Here are a small network's activations along a few directions, averaged over the inputs that share one value of a field.
Values that are neighbours, or in one group, have similar rows; names and order tell nothing.
Random noise pushes rows far along 19 fixed directions. That doesn't count. These rows show it; they differ only by the noise:
[  -7  -27   54  -34 -127 -152 -313 -140 -169  119   76  -77  -20   15
  277 -186   -3   19 -400  125  338   -8 -110    9  294  -77  -17  -77
   84]
[-134   62   74  339    3 -185 -242   33 -178 -119 -341 -194  -48 -250
  120  156   66  -99  127  -34 -120  159 -164  -62  -73 -175  -30 -125
   -1]
[-172  246 -145  102  -15  515   27  255 -140 -111   59  -18  125    3
  134   62  234   -5  111  -89 -200 -252    2   87  332 -212   23   67
 -218]
[ -40  285  140 -512 -156    9   86  -44 -260  -98 -173  -44    5  -76
  -13  142 -130  116 -238  403 -133 -280 -135  116   17  130 -130  -30
  188]
[-264 -332 -157  206  168  215  375 -154  330   84 -153    1   63  403
  117   13  299   -5   56 -106  188  541   39   55  276   -7 -125 -118
 -383]
[ -91 -245  310   95 -214  293   89 -179 -140  374   85   43 -116  -50
  -93  376 -326  223 -183  116 -347 -471  -19  120  100 -234 -218 -268
   14]
[ 165 -179  136 -405 -288 -242  129  -50  255  251  -54  400 -294  114
  -55  317  -34  411 -306   60  172   21   42 -108  -90  275  172 -123
 -111]
[   0 -131  160   75  125 -269   41  125   80  -45 -127 -217   23  198
 -348   42   63 -239 -138  581  420  208  136    3  -23  145 -291  226
  186]
[-202   18  118  355  122   66  -35  148  -43 -164 -353 -131 -127 -256
  430  -50 -124 -189    0    0   38  -57 -256  176   44  -25  333 -248
  244]
[  29 -258 -268  206  179  168   -9  -42    5  -11 -426  170 -191  197
  141  -18   72 -255   23  -95  106  -39 -234  -61  393  154  243 -173
  -26]
[ -61 -167  -60   -9 -186  202  129 -276 -123   35 -160 -174 -109 -147
  319 -270  120   81   34 -408  -77 -153  165   86  198  -99  259 -409
 -251]
[-167 -148   63 -216  -97  232  -45 -445  -40  187  -63 -226 -354  -71
 -156   25 -259   38  -39 -175 -391   58 -191   51   49    8   88 -372
  -58]
[-106  -45  319  301 -260 -323 -254  162 -171  204 -363 -228  117 -182
  -33  140  -38  273  144  -57  -46   -1  118  -79 -257 -303  -63 -234
  -52]
[ 254 -356  202  171  406 -315   86  -61   55    8   71 -218  427   21
  251 -248  -76  -11  -66  159  134  -41   84   11  -26  153  -90   34
  231]
[ 195 -394 -134  182   40  175  -26 -145   92 -260  -44   88 -432   39
    2   79  157 -340  -80  165  236   -9   17  169  106  -42 -115  145
    4]
[ 138 -144  -85   90  -25 -214  -86  -90 -236  -23 -188  -36  -48   43
 -440  -67 -157 -299   75  229 -243 -359    7 -174   86  -46 -499   49
  109]
[ 564 -386   73 -201  435  124 -131 -167 -127 -123 -372  -99  286  290
  -58  166  -71   42  -44  159    4  146 -147  205 -191   34  -57  149
  309]
[ 209  -82 -145  -78 -208  -66 -402  -48   14    8  435  177 -287 -246
  217  229  447  -49   -2 -162  272   25   92 -207   45   34  246  285
 -271]
[ 132  290  283   30   39 -154 -332  196 -166 -156 -125   11  -77  -54
  267  122   69  168 -597   33  -65  161 -327   -5  154 -100 -197  -19
  -30]
[  80  -25   -6  198  -21  301 -445 -291 -519   77 -189 -209 -207 -201
   88  180  136 -232  -75 -177   80 -100 -126   47  227 -190  280 -178
   62]
[-110   44  376 -455 -166  -37   -4  224  138  163  109   56  238  105
  401   40   52  294 -250  161  185  169 -104  148 -226    1 -306  198
  -70]


Field Ziv:
b4: [ -90   88  353   -6   11  354 -151  508   54  202  400 -485   87   77
  -82   85  247 -118 -368  -12   29  390  226  -83  122 -118   44  325
 -235]
b13: [-109   80  573  107  134  140  415  191  -27  -35 -107 -261  209 -281
  346   30  181  210   47 -151 -212 -201  220  151 -245  169 -149 -147
 -329]
b5: [  36 -310   50 -109  -70 -117  366 -192  221  -80  146  -10 -161 -334
  281  292  157 -274  108  -73   77  406  213  -25 -420  138  308  119
   11]
b3: [-121  275   42  122  224   49  235  -87   12 -173  -84   70   98    9
  206  -56  -36  336  -26  -52  -53   17 -126  143   52  165   20 -229
  -86]
b2: [  50   56   99  -85   62 -211 -130  -93  -32  405  105 -107   45  137
 -346 -469  -79    8   46 -296  247  -36  169 -244  -10  348  111 -125
  -92]
b7: [-269  347  111  169  251 -374 -169 -159    4   43 -151  -41   93    9
  359 -533 -177  250 -148 -356 -190  318 -491  -44   64  117 -142 -413
   -3]
b14: [ -58 -167   53  288   21 -272  -11  370  166   41 -166  198    8  -25
  189 -258 -460 -408  -89  -33 -147 -128 -274 -129  -54 -169 -162    1
  348]
b6: [   6 -149  346  225   54   63 -158 -311 -232  303  -86 -163   29  177
 -174 -272 -104   84   27 -252  -29   23  -25  145 -227 -163 -714 -178
 -190]
b8: [-107 -115   27   32   54    7 -219   13  122   -4   -2 -256 -234 -147
 -149   43  127 -133  422   49  149  145   70  -13 -262  199  306   96
   15]
b11: [ -78 -234  241 -289  -66  -86   45   13  250   50 -161 -368  -94  -21
  221 -540 -198  312  116 -142  -59  -45   53   83 -237  343  187 -283
 -111]
b10: [ -67   20 -274  295 -112 -186 -276   95   51 -349  168   13  -45 -103
  163 -275  -38 -243   26  171  -33  -81 -104  -21  165 -327 -406  215
  -36]
b1: [ 267 -205   88  204  208  233  267  430  160  -20  -92   31  133   70
  -78  -47  101 -364  315 -343  -14   19  264  -28 -372   62   61  252
  -70]
b12: [ 344 -290  -33 -143  316 -186   64 -166  -70 -144 -332  107   24 -191
  606  253   93 -209 -191 -267 -426  125 -337 -307  141  292  175 -102
 -105]
b9: [-142  -54  -39  189  -43  221  176  105   49  -51    3   56  105  185
   35 -183   99  -28  146   67   94  -81  153  197   31 -185 -306   58
  -83]
The values of Ziv form a ring.
Question: A walk along Ziv starts at b11 and steps to its neighbour b4. Put b3, b8, b1, b12 in the order it reaches them.
Answer: b8, b12, b3, b1
Question: Which values are neighbours of b9? Give them in the order they are listed.
Answer: b5, b7
Question: Which values are neighbours of b13? Give them in the order they are listed.
Answer: b2, b10

Field Toti:
j11: [ 376 -384 -262 -249 -204 -401 -731 -324 -239    0 -219  292  196  -40
  698 -378 -543  365   86  -17  -54 -552 -547   80  -47 -297   15 -163
  516]
j8: [-238   22  505  800  749  668  -38  537   81  284 -127 -214 -360  348
 -622  200  188 -502   53  338  560 -206  -96  241  253  542   94   90
  242]
j10: [  71 -279  156  143   62  408   51  167  314 -125  565  406 -165 -121
   92  428 -279  163   29  234 -741 -605 -259  145   -1 -222 -645  291
 -171]
j15: [-398  228  304  126    4  135  241  226  109   85  435 -177  274 -244
  168  293  135  294  290  217 -180  -40  138   65 -201   64 -132  125
 -201]
j14: [  83  372 -417 -240   85   35 -610 -179 -348 -279  148 -344  397  187
  197 -201    2  551 -213  145 -260   89 -337  -73  609 -196   36  -36
 -118]
j3: [ 297 -182  -19   11  292  337  272 -582 -218  -82 -123  181  -67  -21
  348 -544 -210  -23   27 -451 -157 -393 -108  438  -79  132   34 -385
  187]
j2: [  50 -148  710   10   31  166  -76  455   27  394 -529 -319 -219  252
 -626  265 -158  321 -281  281  -78 -260   96  -64  114  268   57 -319
 -111]
j16: [ 188  -83 -413 -475 -116  -65 -148 -580 -284   27 -123   44  -38  -74
  350 -269  117  214  307 -292 -109 -276 -150 -181  184  365  286 -272
 -249]
j4: [  27 -146 -414 -705 -571 -471  -66 -383  191 -479 -350 -191 -389  -25
 -220 -168   52  369  120  194 -283  257  105 -114  -30  -96 -235 -174
 -329]
j13: [-345   74   63  405   63  -25  -33 -131   -5  180 -359   68 -255  197
 -194  157  332   72   25   44  555  221    6   30  155  206  -59 -206
 -295]
j1: [ 209 -148 -295 -122   53 -134 -439  -56   79  -25  -60   70   89  477
  -31 -509 -326  238 -178   22  157   63 -263   50  207  -94  -54   -9
  131]
j9: [  11   76 -402 -444 -449 -140  133  108 -411    2 -192  317   96 -217
  548  304  175 -514 -370  255  -61 -378  -95 -446  550   25  264  139
  103]
j6: [  41  209  160 -370  -32 -151  112 -217  -98  129 -276  178  -74   12
 -396  160  -95  115   34 -165 -222   70  -87  -69 -329  204 -237 -126
 -107]
j5: [-162   25 -110  276   44   43   90  422  241  -40  412 -145  -13 -155
  275 -289  141  -17  -52  -62 -101 -349  192 -185  543  131  462  -58
 -149]
j12: [  97  306 -212  201   62  482 -436  -88 -735 -100 -506  -67 -307 -131
  -30 -253  226 -325  114 -307 -150 -622 -184   69  453   48  266 -246
  -17]
j7: [  -6  162  307  273   64   98  376 -258  150    7  504 -214 -147   58
 -285  -85  -39    3 -764 -214  313  616  405  261    5 -272  -55 -106
   12]
The values of Toti form a ring.
Question: A walk along Toti starts at j8 and steps to its neighbour j11. Put j14, j4, j1, j12, j7 in the order it reaches them.
Answer: j4, j7, j1, j14, j12
Question: Which values are neighbours of j10? Give them in the order they are listed.
Answer: j2, j6
Question: Which values are neighbours of j15? Give them in the order they are listed.
Answer: j3, j16

Field Vado:
y4: [  43   30   24  234  262 -633  352  700  301  221  508  -76  489   59
 -106 -449  -34 -699 -150  166  257   74  326 -652  216  343  120  395
  299]
y5: [ 289  163  642  314  455  604  133 -306 -126  280  439  184  -74  198
  -83 -229 -298  158 -578 -568  118  -86  -91  574 -148 -135 -370 -231
  134]
y9: [ 525 -717  225  211  612  104   34  108 -275  459 -596 -247   77  217
 -593  570 -512 -110   11  396 -682 -856 -140 -443  351  708  440 -257
  341]
y13: [ 521  406  305  318  372 -668 -192  312    8   45  423  380  309 -200
  -33   -5   96  349 -254  -55  606 -317  223 -135 -216  339  449  146
  413]
y11: [-193 -271  153 -140 -182 -602 -154  543  329 -170 -225 -646  516  100
  321 -765  231  111  154  280  318  332  394  -40 -101 -174 -289  215
 -171]
y12: [ -13 -254   49 -291   85  248   59 -366 -214  469 -296  354 -103   62
  332  170 -317 -525 -269 -164  -43    9 -565  -20  127  134   92 -215
  395]
y8: [ 563  381  352 -467  341  145   74  507 -214  -19 -327   96  124   13
 -193 -281   24 -653 -377 -652   -6  102   38  -31 -426  207  357  256
  382]
y7: [ 325 -579 -480   82 -335  117  -77 -156   33 -421 -734  -39 -442  110
 -365 -240 -464  135  204  184 -169 -392  190  240   62 -322  318 -360
  116]
y14: [ 497 -401  -70  508  261 -260 -539 -261    7 -108   16  477 -205 -175
  123  101 -252  334  361  135  241 -451 -222  217 -398   69   86   63
  341]
y16: [ 528 -451 -404  257  517   11 -144 -276  457 -322  139  120  397  389
 -139 -132  -47  852  525 -358 -311  139   22  205 -137 -241   43  -53
 -153]
y10: [  38  243 -899  -90  -72   96  292 -146  111 -887  -88  328 -163  -85
    5  202   15  -36  407   18 -807   29 -212   35   29 -298 -107  164
  -48]
y1: [-158  292  -34 -222 -275  341 -389  -28 -796  608 -222  -19   74  -63
  -81 -277 -249 -559  187 -103  654 -867  -77  -51  192  142  595 -173
  539]
y2: [-404  419 -247  400 -384 -246 -407  -79 -197  -99 -201  136 -258 -190
  434 -903 -460  200   56 -291   91 -399 -368  231  144 -317  152 -603
  371]
y15: [-337  145 -215  299  104 -381   46   44  168  237  379   21  546  -18
  377 -389 -435  306   -8 -154 -292  -66 -178 -336  449  -72  162 -316
  -39]
y3: [ 523 -345 -247   53 -284 -281  -15 -296   -6 -451  154  383 -499 -200
  232 -103  256 -480 -373  -17  251   87  151   24    9 -319 -450  256
   27]
y6: [ 162  409 -182  -61  473  472  -47  -40 -172 -335   56  142  252  154
 -135 -288  253  157  631  -28  214 -317   -4  520 -358  338  -41  337
  114]
The values of Vado form a ring.
Question: A walk along Vado starts at y1 and steps to its neighbour y16. Put y4, y5, y12, y7, y14 in the order it reaches them.
Answer: y12, y4, y14, y7, y5
Question: Which values are neighbours of y9? Give them in the order they are listed.
Answer: y10, y6
Question: Which values are neighbours of y8? Give them in the order they are listed.
Answer: y13, y11

Field Depul:
w10: [-148  144   30  301    0    5  -82   20   -8   61  134  124  -75 -104
  140 -185   16   49   78 -248 -196 -158 -121  -17   72  -66 -165 -148
  -97]
w9: [  -1  -25 -260  -99  -30 -268 -155  -62   20  -31   74 -339  398 -251
  392 -190 -491  195  -41 -401 -662  278 -171 -284   71 -358  570 -286
  112]
w6: [ 342 -199  339  295  322   78 -178 -178 -406  206  -66 -370  105  -55
  -91 -214  338   18  157 -222  183 -344  333    4  -13  330  -45  -84
 -202]
w4: [ -12 -264  433  272  247 -180   -9   48  138 -327 -118 -212 -219 -242
  526  196  122   24 -316  457   30  -16 -219  169   57  174 -300    3
  -24]
w12: [ 260 -196  156  245  175  254 -232 -352 -440  233  -57  -44   95 -229
  123  487   67   75    7 -277 -225 -246  -46  -45  111 -164  243 -230
  -15]
w2: [ 149  -37 -104  -97 -418 -201  -21  261  -39  258  407  201  258  -83
  222   56  225   -4  -73  -61  318 -134  432 -242   23 -236  266  268
  -22]
w1: [ -50  -68   47  190  163  -87  290  296   -6   44 -234 -302  465  -95
    9 -268 -251 -189  344  -92 -160 -240  211 -106 -122   43  295 -104
  190]
w7: [-303  233  -71  -94 -284 -297 -147  -21  212  120  614 -331  247 -127
   30 -112   58  750  111  171  226  229  348  -47   30  -66  489  -59
 -133]
w8: [  43  111 -152   16  -48 -506   51 -265 -193  144   84  122  257  -65
 -276   72  -70 -100   20  121   21  -37   70 -287    2   -5 -178   -1
  236]
w14: [  48  -98  147 -136   43  733 -185   51 -188  -30  -66 -379 -358   -2
    2  179  203 -238 -231   30   38  -61  -33  215  279   19  362    3
   -6]
w11: [ 111 -291  146  -14  155 -104  267 -201  -55  104 -479 -278 -107  -47
 -253   12  133 -223  220 -145  115  138  259 -139 -150  388  184 -239
 -120]
w5: [ 123 -264 -236  416    3 -185  214 -109   15 -126  -51 -195 -149  128
 -412 -238  225 -415  -42   -1  202  162  464 -186  240  -49 -191   25
 -207]
w3: [ 235 -126   77   10 -183  155  -77   10  -79   96  232  -60 -183  -98
 -425 -221 -187  -32  104 -246 -332 -524  282  -58  -89 -148 -167  -17
 -127]
w13: [  31 -270  -82 -144  -52 -243  -28   83  219 -336 -278  -28  118  -92
  472 -262  187  235  404   99  101 -156   61  132 -194   89  -12   33
 -127]
The values of Depul form a ring.
Question: A walk along Depul starts at w14 and steps to its neighbour w10. Put w9, w4, w12, w8 in the order it reaches them.
Answer: w9, w12, w4, w8
Question: Which values are neighbours of w3? Give them in the order they are listed.
Answer: w1, w11
Question: Which values are neighbours of w6? Give them in the order they are listed.
Answer: w7, w5
